These are the activations of a small neural network, seen along a few directions. Each row is one input.
In each table, some parts of the input vary, and every possible input appears once, in random order.
Descriptions start from the smaller parts, as in this example, which fits no table here: one of 2 separate values, together with either a single point or one of 9 places along a line or (one of 4 places along a line, together with one of 5 places around a ring).
Shared parts are said once, and a part with two or three values counts as separate values.
(in the rows, 128 means zero)

Rows:
row 1: [112 169 152 156 117 185 201 128 102 124 115 104]
row 2: [131 128 162 182 103 151 172 138  86 130 104 110]
row 3: [132  85 118 194 115 121 154 132  98 124 131 147]
row 4: [137 144 117  99 158 208  74 157 125 144  97  87]
row 5: [125 150 113 104 131  49 136 121 160 116 125 181]
row 6: [ 98 196 126  69  92 147 175 124 130  90 121 132]
row 7: [117 103 113 188 124  56 130 128 123 126 143 146]
row 8: [133 121 119 148 145  20 124 153 150 106 154 167]
row 9: [ 90 175 139  84 107 110 140 126 170  98 130 167]
row 10: [147  89 115  40 146 155  66 114 197 164 113  97]
row 11: [143  53 131 168 149 125  75 127  81 181 160 118]
row 12: [195  68 115 115 161 161  26 107 132 178 162  91]
row 13: [103 183 145 115 116 175 191 109 109  83 108 117]
What is each input in this table made of? -> either one of 4 separate values or one of 9 places around a ring

Rows:
row 14: [155  68 122 196 145 143  93 148  90 155 129 113]
row 15: [123 136 113  57 153 108  68 141 183 133 132 131]
row 16: [ 92 161 135 150  87  49 229 122 159  74 116 178]
row 17: [113 115 106  52 122  57  72 119 189 131 148 180]
row 18: [ 93 194 146 141 112  99 206 145 125  89 102 154]
row 19: [145 138 104  60 157 169  73 126 172 136 114 103]
row 20: [ 97 197 135 133 105 160 196 141  95  86 101 130]
row 21: [ 91 193 159 122  94 226 194 113  79  98 122 106]
row 22: [157  86 127 201 148  78  92 145 102 150 156 133]
row 23: [175 131 135  49 141 222  93  99 157 155 112  67]
row 24: [139  49 142 179 129 201 108 126  81 190 118  78]
row 25: [156  67 113 195 142  24 113 110 105 138 186 164]
What is each input in this table made of? -> one of 3 separate values, together with one of 4 places along a line
The inputs of row 23 and row 17 match in every part but the place on the line of 4. If row 24 is changed in the same way as row 23 into row 17, which row does it become? -> row 25
Change only the choice among 3 separate values in row 22. List by row number the other rows that result. -> row 15, row 18

Rows:
row 26: [114 122 145 180 107 145 153 115  33 123 164 138]
row 27: [109 127 130 199 116  92 152 158 125 116  93 153]
row 28: [163  61 139 134 130  93  73 115 144 163 178 131]
row 29: [108 173 125  99 152 132 132 191 147 117  90 128]
row 30: [110 158 153 142 141 158 143 166 143 116  71 113]
row 31: [149 157 140 150 138 193 163 138 109 121 105  84]
row 32: [ 91 133 139 101  71  89 236  72 162  75 137 181]
row 33: [147  47 108 108 142 183  85 107 155 179 102  78]
row 34: [150 145 104  67 155 146  64 121 140 140 130 140]
row 35: [111 165 146 143 127 220 143 111  68 124 157  94]
row 36: [158  88 112  86 127 173  53 119 157 153 143 109]
row 37: [102 147 101 166 137  67 144 176 141 115 121 157]
row 38: [121 152 107 137 147  54 105 135 132  94 162 146]
row 39: [148 119 118 127 162  71  84 109 137 142 170 158]
row 40: [156  22 135 149 133 103 103 108 133 195 131 107]
row 41: [127 180 115  70 146 123  87 151 131  97 124 124]
row 42: [151 121 129 194 111 121 171 136  79 123 116 129]
row 43: [ 88 188 156  49  60 141 214  77 169 111 110 135]
The inputs of row 42 and row 31 match in every part but one. If row 40 is changed in the same way as row 42 into row 31, which row does it become? -> row 33
What is each input in this table made of? -> one of 2 separate values, together with either a single point or one of 8 places along a line

Rows:
row 44: [130 189 110  78 132 172 137 134 122  98 110 123]
row 45: [143  92 126  94 103 120 132  70 154 141 156 147]
row 46: [150  77 154 155 132 172 116 134 102 170 125  94]
row 47: [117 125 136 157 109  37 159 158 157 115 112 156]
row 48: [150 137 121 201 137 136 166 135  93 109 127 119]
row 49: [133 104 148  89 123 191  98 108 131 163 143  80]
row 50: [126 107 111  99 169 125  33 157 168 171 130 121]
row 51: [130 182 144 204 132 116 191 146  99 109 122 125]
row 52: [107 156 157  96  85  85 190  90 157 102 146 164]
row 53: [101 136 128  99 102 162 171  98 131 111 127 116]
row 54: [145  60 104 151 136  67 109 135 151 156 117 140]
row 55: [177 101 145 184 166 159 105 145  90 148 139  86]
row 56: [157  84 145  88 120 131  97  79 152 174 161 130]
row 57: [134  84 106 156 120  54 136 140 152 129 112 153]
row 58: [149 130 117  97 137 171 112 118 162 124  94  99]
row 59: [124 163 131 153 126  34 132 135 118  90 174 167]
row 60: [163  95 121 140 175  73  55 116 110 155 183 133]
row 61: [116 112  94 104 152 116  67 153 167 138 126 144]
row 62: [135 153 118 100 132 155 147 120 160 100  86 117]
row 63: [109 229 139  73 135 150 170 147 122  93 104 134]
row 64: [142 124 102 153 136  51 109 117 112 100 176 165]
row 65: [ 98 158 156 172 101 126 206 135 110 122 108 131]
row 66: [162 123 134  92 150 181  74 127 162 154 101  77]
row 67: [144 168 108  76 136 189 102 133 125 120 119 104]
row 68: [ 89 171 130 103 135  81 128 178 166  95 118 167]
row 69: [153 102 101 148 153  64  84 111 111 125 181 153]
row 70: [ 77 180 156  97 102 140 202 111 133 104 122 125]
row 71: [118 112 128  95 109 180 137  97 132 134 135 100]
row 72: [120 113 131 170 105 147 180 123 105 125 112 125]
row 73: [113  95 145 147 128 172  79 143  77 162 134 116]
row 74: [157 162 125  70 147 198  64 141 126 147 126  81]
row 75: [164 111 124 194 148 151 137 135  91 125 134 105]
row 76: [ 84 129 124 161 101 147 143 136  78 114 122 151]
row 77: [ 63 174 151 161  97 126 171 149  82 110 117 157]
row 78: [115 194 147  97 132 133 179 134 161  93  82 126]
row 79: [155  53 123 143 158  76  78 141 149 188 119 121]
row 80: [128 115 127  98  91 104 162  73 154 114 149 160]
row 81: [106 133  97 107 141 101  99 160 165 109 121 161]
row 82: [ 99 104 125 155 112 163 113 135  78 135 129 136]
row 83: [136  87 133 164 115 163 150 124 104 144 119 112]
What is each input in this table made of? -> one of 4 places along a line, together with either one of 4 separate values or one of 6 places along a line
The inputs of row 67 and row 44 match in every part but the place on the line of 4. If row 83 is changed in the same way as row 67 into row 44, which row does it become? -> row 72
Change only the place on the line of 6 in row 77. List by row number the other rows that result. -> row 51, row 63, row 65, row 70, row 78
Change only the place on the line of 6 in row 55. List by row number the other rows that result. -> row 46, row 49, row 66, row 73, row 74

Rows:
row 84: [105 169 121 148 112  38 168 120 145  77 165 193]
row 85: [154  38 132 189 144  52  84 124 143 177 144 140]
row 86: [188  62 118 198 144 175 117 112  77 162 142  96]
row 87: [150  52 100 156 152  53  60 140 177 157 146 157]
row 88: [ 80 204 148 130 132 199 189 171 123 104  81 100]
row 89: [ 93 151 146 177  90  40 181 113 106 100 161 184]
row 90: [169  34 145 194 146  99 118 123  95 180 149 112]
row 91: [114 181 151  27  61 188 213  78 194 114  86 103]
row 92: [112 184 110  91 128  40 161 130 165  61 147 169]
row 93: [ 89 133 156 183  83  87 212 128  67 111 145 161]
row 94: [ 84 171 146 170 104 185 198 143  86  90  78 107]
row 95: [ 95 144 127 193  85 163 217 131  67 100 110 145]
row 96: [144 110  91  68 164 112  33 137 156 169 123 131]
row 97: [172  99 132 167 152 199  81 119  75 153 131  62]
row 98: [131  80 135   8 121 226  76  50 169 164 151  96]
row 99: [143  69  82  91 154  58  38 152 182 144 138 139]
row 100: [152 133 127 119 168 216  57 149 102 171 145  62]
row 101: [164 125 124  82 152 180  28 153 128 155 129 106]
row 102: [112 209 151  93 127 160 164 161 145  82  84 137]
row 103: [108 212 120  76 141  92 166 126 157  89 104 160]
The inputs of row 99 and row 92 match in every part but one. If row 85 is changed in the same way as row 99 into row 92, which row does it become? -> row 89
What is each input in this table made of? -> one of 2 separate values, together with either a single point or one of 9 places around a ring
Change only the choice among 2 separate values in row 91. List by row number the other rows that result. -> row 98
